Here are a small network's activations along a few directions, averaged over the inputs that share one value of a field.
Related values have similar rows: they may be neighbours, one step apart, or belong to one group.
In the rows, 500 means zero.
Strong random noise was added to every row along 15 fixed directions; ignore it. To show where, here is one row again and again, with new noise each time:
[567 440 522 641 537 507 670 330 838 634 547 459 449 371 591 450 292 358
 448 378 465 401 566 351 357 491 574 687 556]
[359 432 454 455 336 368 404 467 357 616 519 473 340 462 336 400 562 461
 563 546 317 447 560 429 323 551 648 453 446]
[498 492 606 603 456 424 284 435 430 499 639 505 405 536 546 634 470 487
 564 494 466 589 542 513 527 457 608 679 473]
[465 467 393 515 649 570 425 440 597 512 431 651 418 503 466 483 470 544
 613 461 511 624 615 359 559 597 351 613 490]
[519 483 583 575 521 434 553 484 690 496 522 357 464 356 756 638 373 428
 491 584 605 506 476 489 500 431 578 691 633]
[476 303 588 618 351 440 529 512 576 579 662 573 301 635 441 485 587 694
 253 516 470 789 506 571 474 597 564 642 323]
[530 470 711 539 443 459 511 628 491 552 608 480 658 694 482 420 373 573
 364 574 425 483 466 649 517 318 548 565 452]
[509 490 583 400 356 423 636 511 299 486 452 429 669 396 653 562 473 436
 484 499 502 440 457 505 556 497 632 430 546]
[528 513 493 654 329 478 547 504 420 531 522 466 713 512 486 315 235 349
 487 402 385 512 596 599 400 429 525 512 474]
[578 539 615 321 644 583 620 391 559 686 771 402 452 521 583 711 504 585
 470 165 498 347 418 384 392 429 625 479 503]
[638 788 460 704 626 646 473 436 467 534 433 582 303 362 408 498 697 472
 491 454 520 355 584 502 536 443 467 401 449]
[749 302 667 544 335 539 666 505 480 460 344 527 846 441 454 554 508 323
 226 353 445 355 453 442 436 474 267 498 590]
[537 434 484 434 644 527 484 360 295 664 527 524 316 460 389 490 599 509
 513 648 535 357 531 431 409 468 595 485 383]
[390 214 469 295 585 637 571 451 633 641 558 554 585 616 499 519 333 606
 451 277 385 452 492 278 347 615 476 555 512]
[466 451 470 597 480 564 314 631 552 346 450 557 631 694 433 484 364 563
 431 554 424 562 440 632 539 455 316 531 554]
[474 429 458 529 584 483 534 596 561 448 484 386 516 524 370 357 595 488
 416 628 545 533 552 553 326 432 331 505 516]
[506 489 518 495 598 603 464 688 721 629 405 416 482 450 640 616 279 560
 472 623 559 423 427 526 456 352 346 589 663]


Field VONOL:
kel: [360 469 516 519 349 389 642 541 503 493 428 497 574 434 493 280 537 430
 514 486 404 534 634 454 489 566 587 501 471]
rig: [509 404 557 543 453 345 458 619 331 513 410 448 406 401 407 444 767 469
 458 794 621 670 613 555 471 457 355 586 432]
mon: [410 427 494 602 537 697 335 572 461 413 456 565 524 618 450 471 561 580
 394 505 475 478 557 552 481 523 477 517 438]
rek: [588 413 556 550 348 362 392 508 516 340 498 347 403 497 464 636 626 416
 340 722 569 403 265 682 440 425 506 475 579]
lidat: [622 538 540 562 345 229 516 495 501 499 394 559 348 411 384 471 659 444
 484 703 527 627 468 541 604 499 390 545 502]
semim: [417 445 365 419 602 409 673 371 728 428 517 531 390 524 371 255 643 494
 551 561 544 560 543 391 467 649 520 478 431]
saru: [587 375 767 493 582 300 535 373 780 528 647 439 511 579 426 519 505 401
 422 584 425 285 430 375 436 349 581 716 571]
gata: [469 623 544 614 660 731 395 586 488 486 400 615 692 574 626 415 263 507
 605 609 509 369 592 563 649 407 574 514 479]
sozuz: [267 459 450 314 465 346 449 591 421 540 641 395 445 516 673 494 463 596
 781 554 617 879 621 497 525 599 635 596 432]
zavi: [509 506 485 490 534 444 462 429 597 369 575 473 499 561 489 565 526 493
 498 471 484 502 402 488 511 526 516 510 566]
zedef: [429 526 591 387 425 372 488 576 360 372 559 496 542 592 410 472 823 574
 499 445 491 664 547 521 613 552 485 456 420]
lesip: [679 541 592 629 532 375 530 453 527 523 564 648 576 612 403 364 423 473
 548 569 559 756 603 562 683 441 379 681 368]
kura: [388 480 505 530 617 664 208 527 408 375 494 432 529 491 516 673 590 446
 557 498 455 288 516 438 373 491 561 471 597]
dase: [475 381 639 596 361 518 445 658 768 507 347 496 468 474 422 458 626 471
 340 572 410 391 503 440 396 507 404 562 582]
rar: [573 359 604 574 490 734 346 616 306 722 515 527 590 650 282 425 450 512
 338 567 382 266 535 582 236 351 475 424 372]
seka: [480 415 409 468 623 585 458 412 491 370 431 673 629 684 429 342 374 527
 525 597 522 475 474 531 644 533 451 502 449]
kitu: [472 516 598 686 408 292 402 411 667 262 529 484 544 498 438 418 616 302
 557 552 412 516 565 445 511 532 593 629 564]
VONOL is arranged as a ring.
Name the neighbours of sozuz, in listed order. -> semim, gata
Name the neighbours of seka, in listed order. -> mon, rek
Name the neighbours of lesip, in listed order. -> zavi, kura
Name the neighbours of kel, in listed order. -> rig, zedef
